These are the activations of a small neural network, seen along a few directions. Each row is one input.
In each table, some parts of the input vary, and every possible input appears once, in random order.
Descriptions start from the smaller parts, as in this example, which fits no table here: values(2) and (point or line(9) or (ring(5) and line(6))).
Shared parts are said once, and a part with two or three values counts as separate values.

Other details of the inputs vary at random and push rows far along two fixed directions, the same in every table; ignore that.

A family of inputs:
row 1: [ -5 -15 -33   9  19  10  -5 -22  -7  -9 -18  16  11 -14  -1  51]
row 2: [ -4  -6  14  -8 -10 -15  -1  11   7  -7  12  -2  -1   9  -4 -19]
row 3: [ -9  -9  -7  -7   1 -17 -15  -2   6 -26   7  11  -3   9   1  20]
row 4: [  5   1   9   0  -9   4  13   4  -3  19  -1 -15  10  -3  -7 -32]
row 5: [-10  -9  -6  -7   1 -16 -14  -3  11 -24   8  12  -7   2   1  18]
row 6: [  5  -5 -25  18  15  46  25 -25 -31  41 -36 -18  32 -29   2   9]
row 7: [ -1   2   8  -8 -11 -14  -3   8  11  -7  14  -2  -2   7  -5 -21]
row 8: [  3   6  18  -5  -2   7   2  16 -14  18  -1  -6  -9  12   4 -10]
row 9: [  0  -1   6   1  -5  13  17  -1 -19  21 -10 -24  15  -2   3 -21]
row 10: [ 19  17   4  20   7  30  16  -2 -16  32 -12 -15   7 -14   2 -16]
row 11: [  2   7  -2   0  -4   7  12  -5  -3  11  -2  -9   8  -8  -2 -18]
row 12: [ -5  -5 -36   9  17  13  -3 -25   1 -10 -16  18  10 -20   2  46]
row 13: [ -5  -5  -9  -3   2 -10 -10  -7  14 -16   5  11  -2  -1  -4  15]
row 14: [ -9  -6  -7  -8   1 -17 -12  -4  11 -26   6  13  -7   5   4  16]
row 15: [ -6  -1  12  -7 -10 -14  -1   8   7  -9  13  -3  -2  10  -1 -19]
row 16: [ -5  -1   8  -8   0 -16 -20  14   8 -17  10  20 -26  20   2  24]
row 17: [  0   0  14  -8 -11 -11   4   9   8   0  10  -9   0   8  -4 -26]
row 18: [ -3  -2   8  -4  -6   0   9   5  -5   8   0 -15   6   2   2 -19]
row 19: [ -9  -9  -1  -7  -2 -22 -13   4  18 -28  12  15  -8   8  -5  13]
row 20: [ -1   8  15  -5  -4   0  -5  14  -8   8   5  -1 -14  16   7  -3]
row 21: [ 15  11  17   9  -1   3   3  12   2   8   4  -6 -10   0  -1 -18]
row 22: [  5   0   4   3  -4  14  18  -1 -11  27  -7 -19  16  -9  -3 -25]
row 23: [ -6  -6  -4  -7  -3 -23 -14   2  22 -26  13  16 -10   4  -9  10]
row 24: [ 14   7  17   8   1  -3  -3  14   5   3   7   1 -11   1  -3 -12]
row 25: [ -1   3 -28   9  20  20  -9 -15 -10   1 -19  23  -7  -6   9  57]
row 26: [ 13  16  22   4  -6  -5   0  14   6   1  11  -3 -15   6   3 -25]
row 27: [  0   0 -26   8  11  18   5 -23  -2   5 -16   5  13 -19   1  24]
row 28: [ -4   3   9  -7  -9  -4   6   2  -9   1   1 -14   5   6   6 -19]
Description of these inputs: line(4) and (values(2) or line(5)).
Question: The inputs of row 16 and row 20 match in every part but the line(4) part. If row 17 is changed in the same way as row 16 into row 20, which row does it become?
Answer: row 13
Question: Which other rows agree with row 26 in the line(4) part? List them by row number.
Answer: row 11, row 12, row 14, row 25, row 27, row 28
Question: Change only the line(5) part in row 4. List by row number the other rows that result.
Answer: row 1, row 2, row 6, row 22
Question: Change only the values(2) part in row 8. List by row number the other rows that result.
Answer: row 24

A family of inputs:
row 29: [  2   1 -18   6   8  -8 -19 -12  18 -27   0  27 -10  -4  -6  39]
row 30: [  6  -5 -16  13  16  26   9  -7 -25  28 -21  -2   9 -12   4  25]
row 31: [-10   4  -4 -11  -3 -10  -6   0   0 -16   7   4  -6   9   8   6]
row 32: [  1 -14 -31  13   9  24  17 -26  -3  13 -21  -9  35 -29 -11   6]
row 33: [  5  -8  -9   7  14 -11 -25   1  21 -27   5  33 -18   0 -12  39]
row 34: [ 14  17   5  12  -1  38  26 -13 -19  36 -20 -27  21 -20   6 -33]
row 35: [-14 -10  -1 -13   4 -36 -29  13  22 -36  25  27 -27  20   3  33]
row 36: [ -4   8  37 -16 -24 -21   5  26  -4   5  22 -20  -9  28   8 -47]
row 37: [ -6  -5   8  -7  -1 -16  -9  17   4 -11  10   8 -16  17   1   9]
row 38: [-16 -14  26 -22 -27 -30  10  19   3   1  24 -26  10  21  -4 -56]
row 39: [ -2   4 -25  12  14  34  14 -23 -25  21 -25  -6  19 -16  11  24]
row 40: [ 12  20   3   5  -2  29  23 -12 -18  31 -21 -26  18 -21   3 -34]
row 41: [  3  -4 -20  10  15   2 -19 -14  15 -23  -7  28 -10 -11  -7  43]
row 42: [  9   8  44  -9 -20 -20   3  31  11   4  21 -12 -16  17  -5 -53]
Question: What is each input in this table made of?
Answer: values(2) and (point or line(6))
Question: Change only the values(2) part in row 34. List by row number the other rows that result.
Answer: row 39

A family of inputs:
row 43: [-11   0   5  -4  -8  14  17  -6  -2  18  -2 -18  17  -4   7 -27]
row 44: [-11 -15  -2 -19  -5 -27  -2   4  17 -18   7  11  -5   6  -5   4]
row 45: [ -2   9  27  -2  -7   1  -1  15   1  10  11  -8 -14  14  12 -19]
row 46: [ 15  -9   8  17  -4   4  14   1   2   8   2 -21  24 -15 -22 -36]
row 47: [ -9   0  -5 -11  -5 -24 -10  -7   1 -38  10   2  -1  11  12   8]
row 48: [  8   5  10   5  -4  21   5  14 -15  31  -5 -11   4   4 -10 -14]
row 49: [ -2  17  -6  -8 -14   9  15  -7  -8  13  -2 -19  16  -4   2 -31]
row 50: [-15  -6  19 -11 -11  -8   6   4   0  -6  13 -16   4  10  12 -30]
row 51: [  2  -7 -29   3  18   6 -14  -9   8  -5 -16  34 -14 -13  -3  59]
row 52: [-11 -16 -10 -11  -6 -17 -15   1  16 -15  12  13   3  10 -21   8]
row 53: [ -4 -11   6  -8  -5   1  21   0 -17  16 -10 -22  13  -4   5 -24]
row 54: [ -1  13  -1  -5 -13   7  18  -9 -14   9  -4 -24  16   0   8 -27]
row 55: [-12 -20   0 -10  -5 -22 -11   5   9 -23  12   2   1  16 -13   7]
row 56: [ -9 -17 -43  -4  13  -1  -7 -26  13  -7 -16  29   6 -21 -11  52]
row 57: [-12 -13  -4 -20  -9 -28  -7   5  20 -16   9  13  -8   4  -8   1]
row 58: [-12   2   3  -5 -11  14  14  -4   0  20   1 -17  15  -7   4 -29]
row 59: [  0   9  19   9   2  22  10   5 -19  24  -5 -14  -2   1  16 -15]
row 60: [ 12   5   9  18  10 -10 -15   6  31 -20  16  18 -18  -9  -2   5]
row 61: [-10   7  -7 -15 -11 -23  -7  -5  14 -30  13   9  -1  11   2   0]
row 62: [ 30  28   7  24   4  14  12   0  -1  13  -4 -12   2 -15   0 -29]
row 63: [ -9  -6 -35  17  17  46  20 -37 -19  26 -32 -11  31 -32  10  27]
row 64: [  0  -5   8  -2   1 -12 -17  17   8 -11  10  17 -14  19 -11  18]
row 65: [  0  -7   9  -6   5 -19 -11  13   1 -14   3  16 -24  10   4  19]
row 66: [  4  -1  20   7  -8 -10   9   0  23  -8  18 -12   7 -13  -5 -41]
row 67: [  7  28  14  -7 -14  -2  -2  14   0   6   8  -4 -14  13   5 -26]
row 68: [ 13  18 -30  26  25  47  12 -28 -42  26 -39  -8  16 -23  19  36]
row 69: [-18 -20 -30   6  19   4 -12 -29   2 -26 -11  16   9 -13  14  55]
row 70: [  5  -1  25   0  -9  -3  -2  23  -9  11   8 -10  -8  21  -6 -16]
row 71: [  3  10 -30  12  21   7 -16 -18  -8 -22 -13  27 -11  -3  12  57]
row 72: [ 11   8   9  -5  -4  15  13   9  -8  37  -8  -6  -5  -4  -3 -18]
row 73: [  4   3 -22  28  29  53  11 -25 -34  33 -37  -6  17 -27  22  40]
row 74: [  9   8  -5   7  -3 -26  -6  -9  27 -37  16   8   1 -10  -8 -11]
row 75: [-12 -17  -8 -11  -6 -16 -14   4  13 -18  11  10   3  10 -18   8]
row 76: [-17 -10 -41   2  14  10 -12 -31  18 -10  -7  27   8 -18  -2  49]
row 77: [ -7   4   8  -3   5  -5 -15   8  16 -11  12  18 -20  10   7  16]
row 78: [ -2  13  21  -3  -8   7  -2  15   5  16   9  -4 -13   8   7 -22]
row 79: [  1  -9  12  -7   7 -21 -13  14  -1 -17   4  12 -23  11   8  21]
row 80: [-10   1  -8 -11  -6 -21  -8  -8   3 -36  10   6  -2  11   9   6]
row 81: [ 16  -6   5  10  -1   0  23  -4   6  13  -6 -17  17 -27 -11 -35]
row 82: [ -2 -13   6  -6  -2   2  20  -2 -22  17 -13 -25  17  -6   9 -20]
row 83: [  9  29  13  -9 -14  -2  -2  11   2   9  11  -2 -14  13   2 -26]
row 84: [  9  -3  20  10   2  14   5  15 -31  22  -8 -19   6  10   3 -10]
row 85: [  3  -3   3  -2  -4  -7 -19  14  10  -3  10  19 -13  15 -16  14]
row 86: [  9   4  15   0  -2  11  15  10 -16  30 -13 -14  -5  -1   5 -13]
row 87: [  6   5  22  -9  -7  -6   7  20  -1  16   0  -3 -14  10   1 -18]
row 88: [  6  -3  22   4  -3   4   1  20 -20  11   4 -11  -4  17  -2 -14]
row 89: [ -7 -10  14 -17 -13 -18  12   9   1   4   3 -16   1   6   0 -28]
row 90: [ -3 -16   9  -1  -5   7  11   2 -25  11  -6 -28  23   5  -2 -21]
row 91: [ -4   2 -30   8  21  17 -19 -18  14  -3  -6  34 -11 -12   2  58]
row 92: [  2  20  -1  -5   0 -11 -14   4   9 -19   8  17 -20  14   5  14]
row 93: [-12 -18  -2 -12  -6 -20 -11   6  13 -21  12   8   3  15 -16   6]
row 94: [-12 -23   3  -9  -5 -24 -13   6   3 -28  12   4   1  19  -9   5]
row 95: [  0  19  -7  -9 -15   9  15 -10  -6  17   0 -16  16  -4  -1 -32]
row 96: [ 20  -2  12   8   7 -24 -10  15  27 -20  13  17 -23  -8 -10   1]
row 97: [ 14  22 -38  26  24  54  16 -32 -35  34 -41  -6  16 -27  12  38]
row 98: [ 19  -5  11  18   8 -16 -16  16  21 -19  17  15 -12  -1 -20   5]
Question: The inputs of row 77 and row 43 match in every part but one. If row 67 is changed in the same way as row 77 into row 43, which row does it become?
Answer: row 49
Question: The inputs of row 64 and row 93 match in every part but one. If row 98 is changed in the same way as row 64 into row 93, which row does it become?
Answer: row 46
Question: What is each input in this table made of?
Answer: values(2) and line(4) and (point or line(6))
Question: Change only the line(4) part in row 82. List by row number the other rows that result.
Answer: row 47, row 69, row 90
Question: Which other rows agree with row 68 in the values(2) part and the line(4) part? List them by row number.
Answer: row 62, row 67, row 71, row 83, row 92, row 97
